A small network was shown many inputs. Here are its activations along a few directions, one row for each input.
Each table varies a few parts of the input and shows all the possible inputs, shuffled.
Descriptions start from the smaller parts, as in this example, which fits no table here: line(6) and (point or line(11) or (values(3) and ring(8))).
Shared parts are said once, and a part with two or three values counts as separate values.
(in the rows, 128 means zero)

Other details of the inputs vary at random and push rows far along three fixed directions, the same in every table; ignore that.

A family of inputs:
R1: [ 79 155 169  77 159 120 104  78 196 150 100 174 170]
R2: [104 134  84 118 143 123 185 121 113 139 149 130 163]
R3: [ 81 165 185 109 143 102  84 105 167 130 119 175 160]
R4: [159 125 138 126  96 169 105 138 186 138 101 142 137]
R5: [172  96  87 112 121 205 141 108 193 196 100 107 146]
R6: [ 96 172 125 174 132 110 129 157  64  72 173 126 104]
R7: [149  84 153 117 104 163  96 118 171 153 100  98  97]
R8: [116 143  85 160 143 131 176 143  85 130 177  77 115]
R9: [132 127 192 161  71 125  51 174 112  76  95 122  68]
R10: [ 98 161 183 181  81  90  54 168 107  81 114 147 113]
R11: [147 136 145 147 104 103  81 170  82  89 130 138 107]
R12: [122 140 170  24 167 123 117  80 186 139 115 193 184]
R13: [ 71 167 182  96 138 110  78 112 151 101  98 190 164]
R14: [123 162 100 179 157  75 160 174  56  98 158 132 120]
R15: [110 136 153  40 199 152 147  66 170 173 156 168 169]
R16: [169  62 122 128  94 151 115 106 178 161  88 114 151]
R17: [155  81 129 130 115 136 115  96 179 148 100 142 142]
R18: [114 136  75 163 138 143 172 134  79 112 161  89 104]
R19: [129 139 108 143 127 117 181 170  68 102 161 105  97]
R20: [122 139  91 155 118 130 186 146  90 115 158  82 114]
R21: [ 96 156 131  55 193 139 173 109 113 132 146 156 156]
R22: [158 122 116 168  95  98 113 169  86  79 138 133  79]
R23: [148  99 150 162  86 126  66 145 133 107  76 133 120]
R24: [143 100  67 121 156 162 191 118 102 161 157  93 105]
R25: [130 117 164 110 104 138 108 138 129 109 122 136 118]
R26: [105 155 188 103 152  84 102 116 172 101 102 193 158]
R27: [115 142  79 164 129 126 187 143  78  98 174 101 108]
R28: [186  62 124  98 100 154 117  94 205 185  99 100 122]
R29: [ 90 173 114  82 192 135 193  97 118 153 173 122 174]
R30: [176  60  95 148 120 158 126  90 164 190 113 103 140]
R31: [ 85 183 198  73 168 110 102 132 109  90 147 191 151]
R32: [134 152  93 127 147 105 152 163  55  95 143 134 114]
R33: [ 98 153 118 132 135 136 142 136  93 100 140 114 128]
R34: [138  95 101 166  83 146 121 124 143 164  98  83 116]
R35: [148 110  57 141 162 129 195 135  81 158 153 105 159]
R36: [151 126  99 145 130 116 128 146  88 111 133 130  92]
R37: [103 153 103  71 223 116 182  77 141 149 136 183 184]
R38: [133  86 131 147  94 153  84  90 177 172 110 120 136]
R39: [140 160 106 140 148  90 151 171  57 105 160 125 111]
R40: [131  94 131 144  84 133 112 110 183 158 103 109 128]
R41: [125 143 115 118 153 130 169 145  85 136 166 109 119]
R42: [120 120 169 135  88 154  78 116 165 125  92 103 113]
R43: [112 125  80 158 131 127 150 122 108 134 136 121 121]
R44: [111 176 191  71 149  84 103 128 144  90 118 194 144]
R45: [152 104  83 134 145 135 173 115 128 168 111 102 142]
R46: [138 100 136 165  75 161  90 136 122 128 126  81 113]
R47: [118 175 129 127 160  81 132 165  79  82 139 153 101]
R48: [147  71  81 147  97 169 139 106 144 195 125  77 148]
R49: [150 119 179 188  74 102  49 165 123  98  89 131 109]
R50: [106 143 182 170  81 122  54 154 133  74 101 118  85]
R51: [115 138  89 143 138 129 192 133 109 123 165  88 120]
R52: [124 127 115 148 100 141 147 140 103 106 142  99 120]
R53: [148 106  67 136 162 130 188 114 127 171 124 100 139]
R54: [144  68  94 123 103 165 141  70 199 192 114 108 147]
R55: [156  93 146 166  84 141  89 159 122 127 130  86  77]
R56: [ 91 170 171  82 170  99 143 138 125  91 152 170 129]
R57: [149 140 152 179  94  91  62 179  76  68 134 148  76]
R58: [ 87 156 182  90 128 108 105  99 184 129 104 176 168]
R59: [107 142 119  59 195 136 194  91 137 143 168 161 152]
R60: [172  71 133 142  86 141 113 110 183 164  82 106 136]
R61: [170  98 144 128  88 137  81 132 149 138  86 111  98]
R62: [150 147  75 129 155 164 177 146 122 161 154 122 150]
R63: [114 175 191  89 158  84  77 134 137  98 130 188 134]
Description of these inputs: values(3) and (point or (line(4) and ring(5))).
Question: The inputs of R36 and R57 match in every part but the values(3) part. If R24 is changed in the same way as R36 into R57, which row does it become?
Answer: R15
Question: Change only the line(4) part in R54. List by row number the other rows that result.
Answer: R2, R40, R58
Question: Change only the values(3) part in R6. List by row number the other rows that result.
Answer: R18, R27
Question: A walk changes only the ring(5) part. It starts at R2 and steps to R52. List the rest of the walk in order.
Answer: R25, R12, R16

A family of inputs:
R64: [ 83 171 141 156 129 128 124 151  86  81 155 134 126]
R65: [100 112 157  65 158 162 134  49 205 193 131 125 184]
R66: [181  77 101 136 109 135 131 142 105 136 137 108  95]
R67: [127 153 157 124 138 105  96 145 138  86  96 186 140]
R68: [153 115  82 174 134 108 146 159  68 116 133 126 116]
R69: [110 169 158 124 151  84 113 152 119  69 108 197 132]
R70: [130  73 154 136  83 175  85  84 187 161 110  93 128]
R71: [119 114  74 129 150 120 183  97 127 180 144 106 163]
R72: [145 132 115 191 116  72 127 174  69  89 126 124  98]
R73: [ 86 187 109  73 203 116 213 130  92 124 176 132 141]
R74: [ 95 166 148  15 207 161 166  68 172 180 145 150 187]
R75: [174 121  93 143 116 126 157 173  92 123 140 104  99]
R76: [144 120 199  74 125 114  64 109 173 107 105 185 125]
R77: [144  87 143 140  68 155  76 102 212 170  71 112 147]
R78: [158 119  55 124 168 132 209 128 118 172 134 110 156]
R79: [130  95 115 194  72 146 121 138 112 113 138  72  87]
R80: [125  96 150  41 154 172 132  51 202 180 122 123 148]
R81: [123 183 130  83 177 103 161 153  93  86 154 184 134]
R82: [146 135 215 106  95 107  50 150 166  92  88 175 108]
R83: [140 114  91 206  76 121 117 163  93 128 120  90 114]
R84: [147 129  99  70 190 124 183 113 113 168 162 142 158]
R85: [120 122 122 151 102 111 126 119 150 137 110 120 135]
R86: [119 136 147 110 126 153 106 126 116 121 134 124 115]
R87: [172  95  96 194  92 129 107 167  90 117 108 110 101]
R88: [104 157  89  89 178 140 207 127  93 125 171 116 121]
R89: [ 78 177 158 146 125  74 104 141 115  62 120 184 131]
R90: [138 127 108 135 158 147 113  95 172 168 138 136 111]
R91: [168  93 175  94  93 148  74 119 190 128  89 152 112]
R92: [ 92 159 136 128 148  98 124 119 122 129 129 157 164]
R93: [138  86 101 162  91 145 109 109 142 159 109 107 135]
R94: [ 80 185 152 138 139 125 132 146 107  96 150 134 143]
R95: [145 142 109 168 129 102 130 173  87 105 119 134 125]
R96: [145 118 205 142  82 105  36 141 185 103  56 167 119]
R97: [111 136  94  76 185 153 188 101 104 158 170 117 143]
R98: [192  86  78 147 110 146 150 158  94 158 142  82 104]
R99: [179  71  70 175 112 128 146 136 100 150 120  94 109]
R100: [115 143 100 193  93  94 139 171  92 100 126 112 111]
R101: [129 138  94 216  74 108 119 184  76  99 125  98 106]
R102: [105 137 122 188 104 110 141 161  82  94 158  88  98]
R103: [ 74 179 186 122 123 132  96 129 145  77 126 163 137]
R104: [140  83  88 165  92 132 135 108 141 152 116  95 125]
R105: [122 115 168 154  65 141  41 121 183 118  74 145 137]
R106: [ 89 166 131 109 147 116 130 110 153 119 116 174 170]
R107: [184  70  59  80 161 171 193  91 136 208 151 100 147]
R108: [110 161  79  69 243  98 223  97 102 170 163 166 198]
R109: [122 101 143 126  90 144  92  95 203 148  82 139 146]
R110: [196  53 157 110  82 148  77 105 192 168  90 107 109]
R111: [192  92  95 149  95 149 134 161 108 146 129  86 100]
R112: [ 79 166 153 142 134  81  97 128 110  82 126 180 143]
R113: [ 79 204 203  86 151 109  97 146 123  75 130 174 126]
R114: [177  76 164  82 107 145  96  98 204 165  94 129 126]
R115: [147 131 105 179 122  83 145 169  84 100 123 123 104]
R116: [139 148 207  79 120 126  50 132 162  92  98 196 133]
R117: [172  62  91 140  94 182 136 116 131 195 131  43 101]
R118: [138 107 154  87 124 173 101  97 170 175 115 106 137]
R119: [122  95 173 128  92 168  76  92 188 165 108 104 142]
R120: [169  67  86 151  88 167 156 131 128 169 130  35  80]
R121: [141 124 157 131 138 139  67  98 203 169 112 143 113]
R122: [ 64 200 148 119 172 113 149 137  94  98 166 153 159]
R123: [ 72 149 166  51 174 150 148  55 202 146 135 162 180]
R124: [146 128 112 190 119  78 123 175  63  97 128 125 103]
R125: [122 145  99  88 197 103 189 105 128 132 136 169 161]
R126: [119 155 123 143 120 140 130 164  71  90 148 111  94]
R127: [114 141 111 203  83 145 125 175  74  82 147  88  93]
R128: [107 131 120 156 113 131 156 136 120 122 147  90 116]
R129: [131 105  37 146 141 151 194 110 112 177 145  95 157]
R130: [189  59 120 143  83 170  84 113 186 168  71 112 131]
R131: [ 96 161 124 181 116  69 129 158  80  84 138 135 118]
R132: [120 117 148 177  68 143 105 150 139 114 118  87  99]
R133: [142 140 110 101 160 104 172 145  94 102 156 150 115]
R134: [ 99 130  84 118 164 157 192  98 111 158 172 104 157]
R135: [ 91 159 138  45 204 123 178  86 137 150 162 139 157]
R136: [122 118 110  94 155 148 158 107 111 147 156 106 119]
R137: [ 95 130 116  94 151 168 177  84 168 157 144 117 156]
R138: [ 90 168 177 148 106 127  99 148 132  90 126 132 123]
R139: [109 149 130 143 122 115 139 162  74  73 152 113  78]
R140: [117 150 174 132 139  75  82 138 121  71 105 192 126]
R141: [180  94  43 105 160 159 207 126  94 176 164  96 132]
R142: [133  97 190  96 101 151  60  99 178 149 103 115 117]
R143: [152 127 105 173 126 105 126 166  85 119 120 126 124]
R144: [ 78 200 189  85 153 116 104 142 115  65 135 178 123]
R145: [124 166 177 118 143  70  93 166  86  71 140 180 114]
Question: What do these inputs look like to the network?
Answer: values(2) and (point or (ring(5) and ring(8)))
Question: The inputs of R66 and R145 match in every part but the values(2) part. If R140 is changed in the same way as R66 into R145, which row does it become?
Answer: R72
Question: The inputs of R96 and R69 match in every part but the values(2) part. If R94 is changed in the same way as R96 into R69, which row does it become?
Answer: R127
Question: The inputs of R83 and R129 match in every part but the values(2) part. If R117 is changed in the same way as R83 into R129, which row does it become?
Answer: R97
Question: Change only the ring(5) part in R87. List by row number the other rows that result.
Answer: R64, R86, R129, R141
Question: Change only the values(2) part in R107. List by row number the other rows that result.
Answer: R84
Question: Change only the ring(5) part in R73. List by row number the other rows that result.
Answer: R82, R96, R100, R132

A family of inputs:
R146: [ 74 180 204 132 112 107  67 141 138  73 113 157 117]
R147: [182  59  50 243  37 150 140 165 108 158 120  22  72]
R148: [148 139  89 170 128 102 142 185  46  95 153 120  80]
R149: [150 107  94  44 190 156 177  74 157 204 138 138 178]
R150: [122 155 157 134 141  95  91 140 116 101 111 180 149]
R151: [ 70 179 114 131 159 105 183 140  74  86 168 127 126]
R152: [161 107 107 103 133 132 150 128 124 158 127 112 131]
R153: [100 131 171 155  90 133  72 130 130  90 115 127 106]
R154: [167  98  91 175 105 117 143 156 105 139 114 100 121]
R155: [109 121 128  99 142 166 136  90 154 166 129 113 160]
R156: [134  99 146 140  93 153  75  93 195 166  96 123 140]
R157: [117 170 207 152  92  95  58 188  90  48 127 147  89]
R158: [107 153 106  95 187 126 188 121  87 120 184 137 129]
R159: [126 145 172 107 127  88  95 143 119  80 118 169 109]
R160: [146 119 152 103 102 172  92 120 187 126  88 154 141]
R161: [117 109 100  86 150 173 183  79 164 196 135  88 170]
R162: [118 176  90 121 152 124 197 168  90  90 147 144 135]
R163: [100 152 118 128 141 112 155 127 123 134 138 135 159]
R164: [158  88 131 103 123 178 114  98 172 178 127  99 120]
R165: [148 102 176 116 110 127  66 101 207 150  69 152 143]
R166: [168  77 163 137  89 148  47 100 204 162  65 139 131]
R167: [ 96 188 132  79 200 111 185 132 100 114 177 151 137]
R168: [ 75 174 107 113 182  98 177 109 106 115 165 165 165]
R169: [151 114  98 158 118 145 145 162  74 127 159  85  98]
R170: [159  90  19 221  90 144 187 162  58 157 159  43 106]
R171: [155  89 118  77 147 146 135  85 162 168 123 136 138]
R172: [137  90 120 188  62 127 107 137 141 123 109  94 103]
R173: [105 137 155 147 105 140  83 129 137 114 119 119 113]
R174: [112 144 156  69 165 130 151 100 146 128 148 146 139]
R175: [116 145 120 120 165  86 158 128 116 108 133 160 145]
R176: [139 101 118 106 153 128 134  87 165 158 113 151 159]
R177: [130 160 185 145 104  81  64 179 101  62 110 165  86]
Question: What do these inputs look like to the network?
Answer: values(2) and (point or (values(3) and ring(5)))
Question: The inputs of R165 and R166 match in every part but the values(2) part. If R151 is changed in the same way as R165 into R166, which row does it become?
Answer: R153
Question: Change only the values(3) part in R167. List by row number the other rows that result.
Answer: R157, R174
Question: Change only the values(2) part in R158. List by row number the other rows that result.
Answer: R174
